These are the activations of a small neural network, seen along a few directions. Each row is one input.
Each table varies a few parts of the input and shows all the possible inputs, shuffled.
A made-up example of a description, with smaller parts first: line(4) and (point or ring(9) or (values(3) and ring(5))).
Shared parts are said once, and a part with two or three values counts as separate values.

Other details of the inputs shift rows strongly along three fixed directions, in all tables alike. That doesn't count.

Rows:
row 1: [  8  -5  -5  37  -9 -57  14 -47 -23 -38  12 -11  -1]
row 2: [-25  31 -17 -40   5  65 -30  29  -3  56   1 -11   0]
row 3: [ 18   8 -29   5 -24 -62  18 -49 -42 -31  20 -23 -13]
row 4: [-14  51  -6 -38   8  64 -34  27 -18  17  -7  -9  13]
row 5: [ 19 -55  15  22  31 -37  21   8 -18 -13   4  21  26]
row 6: [ 18  -9  20 -17   6   2  19  36 -16  -3 -23  37   4]
row 7: [  1 -12 -31  22 -12 -50  -9 -40  20 -47  22 -19 -12]
row 8: [ -8  45  19  -7 -24  60 -31   5 -21  40 -26   2 -13]
row 9: [ 35  22   7   1  16 -16  21  17  -5  32 -11  27 -17]
row 10: [ 31  18  -4 -24 -15 -11  -1   3  -9   7 -14  50 -13]
row 11: [25  9 15  6 40 15  4 47 22 15  5 19 14]
row 12: [-30  53 -38 -38 -42  58  -2 -74   0  39   5 -97   8]
row 13: [-25 -27  28  22  26  50 -13  38  26 -19  -8  11  13]
row 14: [ -2 -30   6  52   3 -20 -14 -11  18 -50  18 -10  25]
row 15: [ 30  14 -10 -27 -13 -27  14   5  -6  41   2  29 -24]
row 16: [-14 -89  51  61  41 -13  -2  -4   4 -21  13  18  28]
row 17: [-11 -28 -25  18   2 -26  -8 -22   8 -45  25   2  23]
row 18: [ 11   9   2 -31 -20  -9  20  17   0  17 -18  44 -14]
row 19: [  8 -11   6 -12   8  12  -7  40  41 -10 -19  29 -13]
row 20: [-52 -33  20  -3  -3  86  -5 -70 -27  15 -13 -56  36]
row 21: [23  1 17 15 20 19 -4 46 33 18  4 21  5]
row 22: [ 21  13  -1 -25  12  15  13  56   8  -7 -10  25  11]
row 23: [-18 -58   0   7  21   0   4  25  23 -35   0  21  33]
row 24: [ 14   3 -46   4  -3 -67  22 -24  -5 -14  40 -50  -5]
row 25: [ 22  36  -9  -8   2 -11  27  30  22  -9  -6   7  -9]
row 26: [ 35  16   4 -11 -20  -8 -13   4   2   7 -26  43 -27]
row 27: [-81 -35  41  28   2  44 -24 -15 -25   1 -16 -34  19]
row 28: [ -3  52 -67 -17 -48 -58   1 -50  11  31  35 -73 -54]
row 29: [ 27  35  15 -12  -8 -24  35  17  -3   7 -17  28 -21]
row 30: [ 19  22   5 -27 -32 -28  13   6  10  17 -21  25 -42]
row 31: [-21 -54  12  24   9 -31  -8 -34  -4  -1  17 -11  -8]
row 32: [-57   8   5  15  23  62 -43 -17 -23 -18  10 -53  29]
Description of these inputs: values(2) and (point or (values(3) and ring(5))).
Changing only the values(2) part turns row 31 into row 28. The same change can be made to row 18. Which row results? -> row 23

Rows:
row 33: [-67 -31  35  19  28  66 -39  37 -28  18 -20  41  41]
row 34: [-16 -15   6  13 -20  20  -1 -37  21  -9  -9  -7   6]
row 35: [  0  26 -48 -30   3 -25   0  30  -2  29  20  -6 -25]
row 36: [ -7 -15   5  16   4 -36  23 -53 -55 -24  14 -30  26]
row 37: [-44 -49  46 -21  25  59 -13  18 -25  45 -28  16  10]
row 38: [ 12 -49  50  36  34 -26 -34 -21 -36 -11 -24  33 -31]
row 39: [-16   3 -33  -5  16 -37  25 -30   7 -27  31 -74  -8]
row 40: [ 55  58 -26 -21 -44 -37  15 -10  14  -2  -5  47 -11]
row 41: [-43  10  22 -21   3  64 -33  11 -60  71 -21   6  19]
row 42: [ 71 -25  22 -38   2 -18  28  -4  27   3 -28  59  -3]
row 43: [-74 -50  42   0  27  70 -25  35  -4  17 -31  27  15]
row 44: [ 13 -47  26  -2  14 -15   1  64  45 -15 -10  53  -5]
row 45: [ 63 -19  -2  21  36   3   3  23  53 -16  19  38  29]
row 46: [-12 -75  24   5  27 -12   7  14 -33  -2  -7  47  14]
row 47: [-26 -21 -16  12   0 -31   3  -5 -13 -63  18 -32  12]
row 48: [-32 -29 -10  25  23   5  -3   5  17  24  26 -41   2]
row 49: [-26  -6   1  31   1 -31  17 -32 -28 -49  13 -12  26]
row 50: [ -7  60 -28  12 -47 -27  14 -32 -11 -15  33 -76 -18]
row 51: [ 47 -16   5  10   4  -8 -15  29  37 -44   2  57  32]
row 52: [-39  37  -8   9 -35  -2  24 -47 -16   1  -4 -62 -18]
row 53: [-48  62   1 -16 -31  84 -48  41 -18  75  -6 -28 -12]
row 54: [-37 -41  11  17  10 -16   6 -11  10 -63  12 -42  11]
row 55: [-18  52 -28   8   7 -10 -55 -26 -23  26   3 -56 -64]
row 56: [ 49   1 -20 -22 -15 -17  -4  29  37 -36  -6  47  -2]
row 57: [  9 -76  52   6  45 -10  33  -7  -9 -40 -19  20  29]
row 58: [ 29 -51  28  -2  15  -9  14   9  52 -42 -23  74  13]
row 59: [ 74  54   2 -48 -39  11  24 -11  16  63 -32  25 -29]
row 60: [-13 -12 -37  25  17 -55   1  -7  -6  -6  46 -24  11]
row 61: [-26  35 -23  10 -21 -20  -5 -18 -23 -31  23 -57  10]
row 62: [ 68   1 -13  -2  17  -8  15  17  68   3   4  18   3]
row 63: [ 34  60 -20 -60 -42  20  -9  17  45  19 -20   7 -31]
row 64: [-71 -59  26  11  29  47 -27  38 -24  -3 -20  44  23]
row 65: [ 39   3  -9   6 -31 -21   6 -10  54 -21   3  -3  -7]
row 66: [-55  60 -22 -51 -28  69 -47  52 -26  60 -19 -13 -26]
row 67: [-41 -19  -2 -19  37  43 -18  36  13  33   3 -17   1]
row 68: [-18  31 -61 -15   2 -38  18 -28 -21 -19  35 -77 -10]
row 69: [ 69  50 -41 -59  -7 -13  14  16  58  26  -1   8 -28]
row 70: [-51  13  25  11  -7  66 -25  25 -21  49 -13  17   3]
row 71: [-21  24 -14  16 -33 -24  17 -32   6 -25  18 -78 -16]
row 72: [ 66 -38  37  12  16  16  11  -1  11   1 -12  67  29]
row 73: [-51 -23  31  51  17  -4 -53 -30 -32 -22 -21   2 -34]
row 74: [ 79  69 -23 -18 -50 -11   5  16  44  11   1  26 -21]
row 75: [ -5  36   0 -13 -31  -6  34 -57 -36  31  -4 -68 -17]
row 76: [ 45 -35  29  33   8  -1  10   9  39 -34  -4  76  28]
row 77: [-31 -24  43  11  14  59 -17  11 -40  56 -12  15  19]
row 78: [ 64  32 -45 -45   6 -12   4  30  35   4   4  31  -9]
row 79: [ 34  38  18   9  -5 -20 -50  32   9  -2 -32  34 -63]
row 80: [ -6  28 -41  11  15 -36  12 -25 -17 -24  41 -62  15]
row 81: [-43 -41  11  20   5 -30  27 -40  -6 -58   4 -26   4]
row 82: [ -7  35 -39  10  -4 -28  30 -40   6  -1  32 -94 -14]
row 83: [-54 -47  30  28  30  43 -47  52  -8  -7   1  23  44]
row 84: [ -2  27 -26  25  16 -14  17 -22  -4 -12  40 -64  10]
row 85: [-32 -12   8  21  39  62 -30  41   0  42  15  -7  24]
row 86: [ 77   2   0 -17 -12 -37  21 -18  -3  -2  -3  57  10]
row 87: [-60  46  15 -21 -28  84 -22  25 -13  84 -33  -9 -24]
row 88: [-34  22  20 -26 -20  61  -8  -3 -34  93 -26 -23 -18]
row 89: [ 56  36 -14 -65 -26  12   8   1 -15  37 -28  44 -18]
row 90: [-39  31 -33 -11 -31 -30  20 -40 -38 -28   6 -41 -19]
row 91: [ 77  14  24   4  -1 -38  50   1 -10   2  -4  34   0]
row 92: [-19 -68  12  16  25 -34  24 -41 -49 -53   8 -16  29]
row 93: [ 73  46 -36 -27   6 -12  -2  25  33  11  15  33   8]
row 94: [-37 -71   7  61  -3 -42   5 -12  21 -38  26 -29   4]
row 95: [-27 -40  21  62   9 -26  24 -37 -13 -59  19 -18  28]
row 96: [ 47   4 -19 -20 -21 -37  21   1  22 -30 -11  65 -10]
Describe the family of inputs behind these rows. -> line(4) and (point or (values(3) and ring(5)))
Changing only the line(4) part turns row 83 into row 33. The same change can be made to row 63. Which row results? -> row 58
Changing only the line(4) part turns row 67 into row 43. The same change can be made to row 45. Which row results? -> row 76
Which other rows does row 42 become when the ring(5) part takes its other values? List them by row number. -> row 59, row 72, row 86, row 89

Rows:
row 97: [-32  -2 -18  16  10 -16   3 -14 -23 -13  20 -36   4]
row 98: [-10 -16 -17  38 -22 -64   2 -47   0 -44  31 -35 -15]
row 99: [-41  47  -8 -33 -25  62 -38   9  -6  50 -21 -20 -20]
row 100: [-55 -33  12  13  19  71 -29 -20  -6   4   1 -44  38]
row 101: [ 33  13  29 -27  -8  26  19   9 -12  28 -36  43   5]
row 102: [ -4  12  37 -27  13  59 -10  28 -37  60 -37  42   2]
row 103: [ 69  27 -10  -1 -19 -68  23  26  30 -27   0  53 -27]
row 104: [ 40  35   7 -14  10   0   9  45   8  27  -6  29 -15]
row 105: [ 15 -97  48  55  51  -7 -11  35  40 -54 -10  67  32]
row 106: [ 76  11  11  -9 -28 -74  35   1   7  -6 -24  72 -38]
row 107: [ -4  74 -56 -39 -44 -31  13 -14 -23  35  20 -56 -43]
row 108: [ 33 -24  12  12  23 -31  18  30  21   1   6  33  -2]
row 109: [-72 -42  18  17  23  57 -44   4  -9 -19  -7 -11  27]
row 110: [  1  43 -24  -8 -22   4   3 -34  -4  11  11 -49  -7]
row 111: [-18 -54  -7  40  16 -37  10 -50  -1 -69  33 -37  39]
row 112: [ -3  32 -32 -25 -29   1   8 -34   3  12  15 -45 -13]
row 113: [ -5   2  21 -22  32  64 -18  68  11  43 -23  38   9]
row 114: [-22 -28 -24  14  -1 -17   7 -41   0 -38  25 -43  23]
Describe the family of inputs behind these rows. -> values(3) and (point or ring(5))
Changing only the values(3) part turns row 112 into row 113. The same change can be made to row 111. Which row results? -> row 97
Which other rows does row 103 become when the ring(5) part takes its other values? List them by row number. -> row 98, row 99, row 105, row 109
Which other rows does row 114 become when the values(3) part takes its other values? List them by row number. -> row 107, row 109
